Each row below is a small network's average activation on inputs in which a field has the value named, seen along a few directions.
Related values have similar rows: they may be neighbours, one step apart, or belong to one group.
(in the rows, 500 means zero)
Random noise pushes rows far along 7 fixed directions. That doesn't count. These rows show it; they differ only by the noise:
[674 639 683 342 607 448 259 359 643 389 398 528 679 624 515 653 533 219
 438 252 861]
[621 479 678 586 342 567 496 577 471 397 531 777 563 298 523 538 585 482
 251 430 758]
[374 517 369 414 612 431 420 455 739 472 282 321 596 368 493 430 402 553
 581 440 339]
[532 730 630 439 571 524 421 435 400 173 563 568 580 717 716 436 598 572
 399 609 460]
[502 553 706 454 503 399 570 518 447 408 503 725 519 764 576 649 579 338
 505 533 681]
[548 371 492 452 428 341 535 559 722 469 401 584 433 582 363 499 570 527
 488 449 614]
[576 472 531 497 435 379 472 428 466 586 520 426 379 683 392 584 470 322
 490 440 727]
[532 697 769 381 634 566 326 398 561 235 407 677 798 523 716 616 569 258
 383 389 730]
[577 734 481 407 636 350 409 444 422 587 463 339 505 666 493 605 374 516
 659 393 469]


Field Z:
z6: [567 577 513 486 655 329 670 631 527 436 592 501 524 727 558 434 547 840
 662 513 131]
z8: [514 720 513 500 595 511 528 363 218 430 598 413 503 929 674 553 496 473
 580 639 512]
z4: [500 481 567 591 340 501 613 705 407 385 563 774 460 379 615 482 546 747
 425 636 420]
z7: [646 462 584 485 468 520 543 679 408 661 632 601 452 590 423 594 554 439
 465 366 715]
z13: [680 536 559 535 355 468 651 627 372 569 721 716 342 597 348 532 572 650
 484 535 604]
z1: [317 288 448 567 454 508 705 513 561 535 576 464 306 649 464 400 559 411
 479 713 422]
z2: [495 325 529 546 497 368 575 542 639 623 376 612 392 396 335 629 603 460
 578 380 702]
z10: [502 344 339 430 490 429 596 724 693 668 361 696 512 295 270 490 474 758
 691 476 327]
z5: [524 568 610 511 627 617 433 485 638 646 458 572 701 354 579 690 466 307
 552 267 595]
z3: [599 594 417 544 548 717 249 369 324 636 552 288 653 193 518 601 425 303
 473 390 514]
z12: [637 425 459 405 430 557 435 394 503 420 617 493 400 684 413 390 618 562
 418 497 521]
z9: [731 601 441 382 579 526 389 640 539 486 466 565 593 497 451 445 508 829
 668 449 341]
z11: [588 668 509 496 498 565 363 421 373 392 557 426 516 413 566 437 492 591
 382 477 469]
The values of Z form a tree with 4 forks.
Q: List every value one step from z8, in the order listed.
A: z11
Q: List every value one step from z9, in the order listed.
A: z10
Q: List every value one step from z1, in the order listed.
A: z6, z7, z13, z5
Q: What is the length, in steps, of the shortest route from z4 to z3?
A: 4

Field W:
w8: [347 517 460 358 667 641 353 484 530 523 409 312 707 516 641 514 382 243
 625 491 430]
w13: [313 703 520 507 598 554 501 390 335 418 462 442 618 476 714 575 417 379
 545 657 431]
w10: [564 444 809 392 449 279 473 539 531 539 377 908 536 696 405 857 567  92
 657 439 881]
w1: [324 343 524 287 581 473 586 485 662 465 446 621 525 710 429 507 574 315
 661 593 457]
w9: [384 565 586 623 669 473 648 564 446 631 514 400 459 343 589 588 456 469
 647 494 430]
w4: [625 336 333 441 538 450 428 464 722 607 466 372 437 588 267 453 562 521
 513 396 551]
w6: [490 312 497 281 575 266 440 517 981 289 153 593 611 575 393 451 617 532
 545 325 588]
w7: [496 395 468 521 403 513 509 522 756 200 513 552 539 424 545 279 659 720
 267 519 429]
w12: [557 284 259 733 259 581 514 421 394 599 645 223 194 426 301 262 551 618
 275 585 504]
w11: [631 376 561 599 413 616 510 495 394 608 624 593 520 435 465 546 512 427
 466 455 559]
w5: [579 449 465 464 446 443 503 460 717 402 505 406 397 606 381 301 479 621
 366 483 602]
w2: [455 737 505 567 460 654 422 364 186 438 528 468 474 618 691 535 490 465
 433 630 585]
w3: [691 505 457 517 401 315 504 555 514 871 582 414 353 475 295 709 337 422
 556 242 603]
The values of W form a tree with 4 forks.
Q: What is the length, in steps, of the shortest route from w1 to w2?
A: 4
Q: List every value one step from w12, in the order listed.
A: w13, w4, w7
